Questions about the grid below. Rows and columns are numbered from 0.
1) What is the entry in the top-right corner?
2) What is the entry at row 0, column 0?
3) What is the entry at row 0, column 1?
4) What is the entry in the bottom-left corner?
5) What is the entry in row 0 and column 2?
6) What is the maximum?
7) What is the entry directly below 142?
8) What is the entry directly above the smallest entry?
[[127 127 126 128 131]
 [124 123 132 128 132]
 [129 127 132 130 134]
 [132 121 136 116 132]
 [125 123 125 126 128]
 [129 132 126 123 128]
 [128 137 127 123 132]
 [128 131 128 121 126]
 [124 131 129 129 126]
 [140 123 124 128 137]
 [129 127 128 124 125]
 [100 123 127 131 127]
 [127 117 126 135 127]
 [131 103 129 129 117]
 [138 131 142 126 129]
 [132 120 130 126 130]]
1) 131
2) 127
3) 127
4) 132
5) 126
6) 142
7) 130
8) 129

Questions about the table below. Indices start at 0.
1) What is the entry directly below 152?
2) What is the top-right entry?
3) What is the entry at row 1, column 2?
4) What is the entry directly above the smallest entry?
5) What is the smallest entry?
6) What is the entry directly below 149?
7) What is the entry directly above 125?
8) What is the entry just left of the largest entry?
[[126 130 131 120 120 136 127]
 [141 138 139 123 134 119 126]
 [119 118 111 121 136 141 152]
 [122 117 127 126 121 138 110]
 [136 141 127 111 128 116 149]
 [130 136 132 128 111 132 110]
 [126 130 130 130 117 142 111]
 [125 107 129 123 119 135 142]]
1) 110
2) 127
3) 139
4) 130
5) 107
6) 110
7) 126
8) 141

[[129 125 135 119 119 132 116 136 121 122 114 143]
 [115 136 122 122 148 117 126 120 150 122 149 124]
 [119 113 116 121 131 113 117 125 121 117 129 119]
 [139 142 130 124 123 140 123 137 134 132 129 126]
 [120 117 124 120 130 114 122 118 123 130 133 118]
 [128 123 116 122 136 114 126 126 127 122 138 120]
 [126 123 123 121 139 119 122 131 128 125 138 114]
 [123 127 129 118 125 116 122 122 117 128 128 125]
 [114 125 128 144 142 122 144 132 125 137 136 123]
 [134 127 134 130 126 130 136 141 135 134 128 137]
 [108 121 111 130 135 125 126 120 124 126 133 119]
 [104 129 136 135 134 137 138 138 127 146 138 143]
 [135 128 126 125 128 132 127 140 127 121 131 131]]
Rows and columns are numbered from 0.
The entry at row 0, column 1 is 125
The bottom-left entry? 135
The entry directly below the largest entry? 121
The entry in row 0 and column 2 is 135
The top-right entry? 143
The entry in the top-left corner? 129
The entry in row 1 and column 0? 115
The bottom entry of the column that holds the largest entry is 127
The entry at row 1, column 2 is 122
The entry just left of the largest entry? 120
The maximum? 150
The bottom-right entry is 131
The entry at row 2, column 0? 119
The entry directly below 148? 131
The entry directly above the smallest entry -> 108
The entry in row 1 and column 1 is 136

[[125 148 118 115 145 128 109 117 141]
 [100 157 103 113 141 102 148 150 105]
 [135 150 141 131 116 153 129 137 125]
 [102 158 137  98 115 137 140 141 116]
 [137 120 126 134 136 124 112 129 122]
 [111 145 102 119 135 123 127 110 133]
 [117 121 116 117 138 118 131 113 133]
 [126 130 146 125 128 136 123 148 109]
 [143 150 150 135 122 149 144 154 134]]
Read off the top-right entry.
Answer: 141
The second entry from the end, reading row by row -> 154
Read off the entry just left of 140.
Answer: 137
The last entry in the row that holds the smallest entry is 116
Read off the entry just right of 110.
Answer: 133
Read off the 1st entry on the main diagonal.
Answer: 125
The entry directly above the smallest entry -> 131
Read off the entry just left of 154.
Answer: 144
The 4th-last entry, reading row by row: 149
The largest entry in the first row is 148
Read off the entry in the bottom-left corner.
Answer: 143
Read off the entry directly above 140.
Answer: 129
The last entry, reading row by row: 134
The fifth entry from the end, reading row by row is 122
Read off the first entry of the smallest entry's row.
Answer: 102
Read off the entry just right of 100.
Answer: 157
Read off the smallest entry in the first column.
Answer: 100
The largest entry is 158
Read off the entry just left of 112.
Answer: 124
The entry just left of the centre entry: 134
Read off the fifth entry, reading row by row.
Answer: 145
Read off the entry just right of the smallest entry.
Answer: 115
The smallest entry in the first row -> 109
The bottom entry of the column that holds the smallest entry: 135
Read off the entry directly below the centre entry.
Answer: 135
Read off the entry directly below the largest entry.
Answer: 120
The third entry in reading order: 118
Read off the 3rd entry on the main diagonal.
Answer: 141

A =
[[137 129 125 105 122 133 113]
 [119 145 135 137 114 118 131]
 [114 118 132 123 118 114 122]
 [129 129 134 144 132 140 148]
 [114 113 141 114 119 130 106]
 [131 130 138 144 133 140 145]
 [125 130 129 143 129 139 151]
 [131 130 138 144 133 140 145]
 [127 123 127 105 121 132 107]
 [126 130 130 143 130 140 150]
 [127 134 120 139 151 119 133]
 [131 130 137 144 133 140 145]
 [115 114 138 112 119 130 105]
 [142 121 115 112 118 141 122]
 [115 114 139 112 119 130 106]]
The entry directly above the centre entry is 143
The last entry, reading row by row: 106
The 2nd entry on the diagonal from the top-right corner? 118
The first entry in reading order -> 137
The entry in the top-right corner? 113
The largest entry in the last row: 139
The 4th entry, reading row by row is 105
The third entry on the diagonal from the top-right corner is 118
The entry just right of 126 -> 130
The entry in the bottom-left corner? 115
The fifth entry in reading order -> 122
The 2nd entry on the main diagonal -> 145
The largest entry in the last column -> 151

Read these off the array that follows. Indices start at 0.
1) Which number is the entry in the top-left corner?
2) Which number is the entry in the top-right corner?
3) Which number is the entry just right of 126?
4) Which number is the entry in row 2 and column 2?
5) Which number is the entry in the bottom-left corner?
6) Which number is the entry at row 2, column 0?
7) Which number is the top entry of the column that holds the largest entry?
8) Which number is the entry in the bottom-right corner?
[[119 122 133 120]
 [115 138 120 111]
 [125 135 132 136]
 [133 120 124 120]
 [130 140 116 127]
 [135 147 122 125]
 [132 137 121 140]
 [117 138 126 128]
 [132 124 129 122]
 [133 109 142 137]
 [123 133 136 143]
 [124 135 135 141]
 [115 129 124 108]
 [119 152 125 143]]
1) 119
2) 120
3) 128
4) 132
5) 119
6) 125
7) 122
8) 143
